A small network was shown many inputs. Here are its activations along a few directions, one row for each input.
Each table varies a few parts of the input and shows all the possible inputs, shuffled.
Descriptions start from the smaller parts, as in this example, which fits no table here: line(4) and (point or line(11) or (values(3) and ring(5))).
Shared parts are said once, and a part with two or three values counts as separate values.
(in the rows, 128 means zero)

Other details of the inputs shift rows strongly along three fixed directions, in all tables alike. That doesn't count.
To show where, the next rows are all for the same input, with only those details redrawn:
[122 140 111 129 119 141  94 117 104 158 102 151  91]
[115  83 151 110 142 152 159 147 129 129 122 128 175]
[105 117 163 103 139 138 146 148 139 158 110 131 174]
[166 177 170  85  76  65 115  72 138 111 152 139 167]
[121  87  87 149 131 183 101 129  86 137 109 142  75]
[159  74 119 126 109 152 131 104 101  77 156 124 136]
[158 167 164  90  88  78 116  84 135 118 143 137 162]
[174 107 134 112  91 118 122  83 107  74 163 126 141]

A family of inputs:
r1: [173 131 144 116  92  92 128  84 148 115 148 124 139]
r2: [145 109  97 150 111 168 108 122 103 138 106 141  76]
r3: [124 100 167 112 121 141 164 141 149 125 114 122 174]
r4: [103  89 129 140 166 144 158 175 137 114 147 106 154]
r5: [128 117  95 146 115 162 105 121 100 149  99 141  81]
r6: [105 169 120 118 135 113  88 118 122 193  76 154  87]
r7: [168 117 108 151 119 115 130 107 125  66 181  97 130]
r8: [103 151 165 132 150 110 171 176 160 154 113 125 160]
r9: [166 106 107 163 124 124 137 118 131  73 174 110 125]
r10: [125 132 109 138 106 147  99 111 106 142  98 140  83]
r11: [114 152 114 120 135 115  84 114 129 183  95 143  93]
r12: [160 164 136 129  99  80 136 113 133  87 161 119 136]
r13: [127 132  92 173 137 148 108 153 119 140 125 125  66]
r14: [114 165 110 147 134 115 105 140 117 140 123 142  86]
r15: [ 93 121 142 127 161 145 144 180 139 108 120 122 159]
r16: [115 156  97 160 148 123  93 130 117 148 131 130  87]
r17: [155 138 122 131 119 101 121 116 120  68 165 122 127]
r18: [ 88 149 149 118 169 107 142 175 160 155 119 120 165]
r19: [120 134  91 175 135 163 115 166 108 134 109 140  74]
r20: [131  65 137 136 154 154 166 135 149 136 125 114 164]
r21: [117 140 120 124 124 122 105 115 114 170 100 145  94]
r22: [157  92 129 117 101 136 116  88 112  59 153 126 137]
r23: [113 137  78 111 135 177 151  98 116 163 128 140  56]
r24: [110  45 126 132 159 173 169 158 137 140 117 106 155]
r25: [123 170 114 132 124 102  91  96 134 194  94 138  95]
r26: [103 127 166  95 145 106 146 138 164 175 114 124 179]
r27: [127  83  82 155 129 174 117 124  95 142 103 132  68]
r28: [100 176 169 117 129  98 150 162 156 137 116 124 170]
r29: [106  84 151 115 167 145 151 139 145 158 123 108 173]
r30: [ 90  37 132 131 159 198 161 166 117 119 111 122 153]
r31: [158 142 127 135 102 112 136 127 124  71 164 117 140]
r32: [161 119 117 137 108 126 126 123 110  50 179 120 132]
r33: [131 101  83 148 146 158  83 103 105 144 118 126  80]
r34: [106 244 110  99 127 100 143 110 150 175 136 150  78]
r35: [101  93 130 137 171 168 155 191 126 106 130 115 160]
r36: [ 77 165 171 116 149 111 147 176 154 150 114 133 171]
r37: [164 211 168 117  77  54 121 104 150  89 152 132 147]
r38: [182  63 117 143 100 148 147  94 108  70 156 116 118]
r39: [120 226 128 130 116  65  93 128 150 177 112 136 100]
r40: [168 106 131 111 101 124 117  87 113  72 155 128 145]
r41: [105 155 151 120 167  92 140 151 163 141 133 116 181]
r42: [104 134 171  95 137 121 148 146 143 168 104 133 180]
The inputs of r25 and r7 match in every part but one. If r3 is changed in the same way as r25 into r7, which row does it become?
Answer: r37
The inputs of r13 and r1 match in every part but one. If r28 is changed in the same way as r13 into r1, which row does it become?
Answer: r10
Describe the family of inputs behind these rows.
Answer: values(2) and (point or (line(4) and line(5)))
Start at r15 and move only the line(5) part, one step at a time. The first step leads to r35. Which rows follow, in order?
Answer: r17, r18, r41
Which other rows does r2 become when the values(2) part takes its other values? List them by row number.
Answer: r19
